Here are a small network's activations along a few directions, averaged over the inputs that share one value of a field.
Values that are neighbours, or in one group, have similar rows; names and order tell nothing.
In the rows, zero is written as 500.
Strong random noise was added to every row along 5 fixed directions; ignore it. To show where, here is one row again and again, with new noise each time:
[507 451 608 241 495 696 588 577 466 654 533 539 558 610 474]
[471 510 539 199 650 496 439 541 142 544 503 401 577 304 418]
[640 620 537 187 396 582 490 382 328 491 351 550 741 349 617]
[567 662 564 252 493 464 325 283 356 457 309 359 451 463 562]
[282 426 466 720 685 514 476 582 445 626 579 368 277 591 491]
[656 737 522 327 352 522 339 104 661 421 364 481 436 634 673]
[374 563 341 872 565 463 430 352 593 504 560 461 343 547 667]


SOT, 20 values:
fuv: [379 389 498 876 504 463 669 639 443 609 230 393 516 368 668]
lobod: [489 471 482 523 514 464 534 768 264 544 471 583 715 317 395]
vulaz: [570 550 565 416 448 419 545 497 554 396 455 595 674 375 571]
madi: [564 529 569 426 499 288 423 365 539 402 359 471 364 503 531]
voz: [454 375 563 672 497 545 491 713 298 582 365 297 403 558 453]
vuza: [582 539 498 573 427 609 414 340 527 475 415 521 589 413 653]
tepeg: [529 513 530 418 465 470 482 595 512 508 524 584 510 605 390]
vif: [459 411 505 541 599 581 538 655 216 510 229 361 562 322 525]
nimog: [421 336 538 467 495 499 703 695 596 542 589 651 671 471 478]
seb: [510 441 363 392 489 551 543 545 319 455 765 567 753 366 343]
res: [382 518 360 747 596 518 472 415 573 512 655 493 342 545 591]
senog: [669 582 495 335 387 444 452 458 519 445 529 607 639 461 452]
zekig: [545 692 276 802 337 350 290 267 512 271 369 340 477 331 676]
gak: [427 578 274 668 685 225 358 566 164 357 718 517 597  66 378]
kasi: [524 538 537 622 447 336 443 404 552 366 146 434 390 472 600]
sek: [585 553 526 318 603 435 528 411 699 370 757 636 555 543 397]
zez: [512 320 834 262 413 642 746 757 402 752 128 384 546 510 493]
dusu: [584 513 425 354 375 546 445 512 397 417 503 467 500 394 440]
nado: [574 499 520 348 505 506 634 477 591 397 599 647 636 454 416]
zapi: [511 638 219 804 549 286 375 294 599 325 823 682 550 387 514]
SOT is arranged as 5 separate groups.
Q: List the group mates of vuza, in the order listed.
A: vif, res
Q: List the group mates of zekig, in the order listed.
A: voz, seb, dusu
Q: List the group mates of madi, in the order listed.
A: vulaz, nimog, kasi, sek, nado
Q: List the group mates of senog, in the order listed.
A: lobod, tepeg, gak, zapi

TAKU, 12 values:
nuvof: [445 465 460 571 570 648 593 517 506 584 566 500 540 482 604]
baki: [570 503 499 126 488 607 527 485 459 503 702 663 654 488 443]
puv: [565 563 507 454 399 417 492 311 613 385 476 534 501 463 580]
lerel: [567 551 407 332 559 409 488 414 562 436 814 669 552 505 382]
vode: [462 588 510 546 542 320 374 497 570 435 445 524 464 494 454]
ropi: [660 561 646 375 354 456 541 372 719 451 382 600 559 591 540]
maf: [522 561 386 367 591 576 481 419 319 471 734 633 661 288 481]
gek: [528 491 504 638 328 607 565 615 327 562 210 463 621 376 609]
nopu: [484 542 451 498 640 141 315 562 126 335 407 294 556 154 379]
tuva: [500 476 445 572 585 364 412 541 269 392 369 340 475 333 449]
tirim: [492 414 576 250 508 643 613 593 488 597 513 496 536 524 433]
rufid: [523 461 645 393 439 676 501 610 292 632 247 333 535 531 533]
Each value of TAKU is a pair of two hidden parts, and every pair occurs once (4 first parts, 3 second parts).
Q: baki and gek share the first part; baki and lerel share the second. Which value has the first part of lerel and the second part of gek?
A: tuva
Q: nopu and ropi share the first part; nopu and rufid share the second. Which value has the first part of rufid and the second part of ropi?
A: nuvof
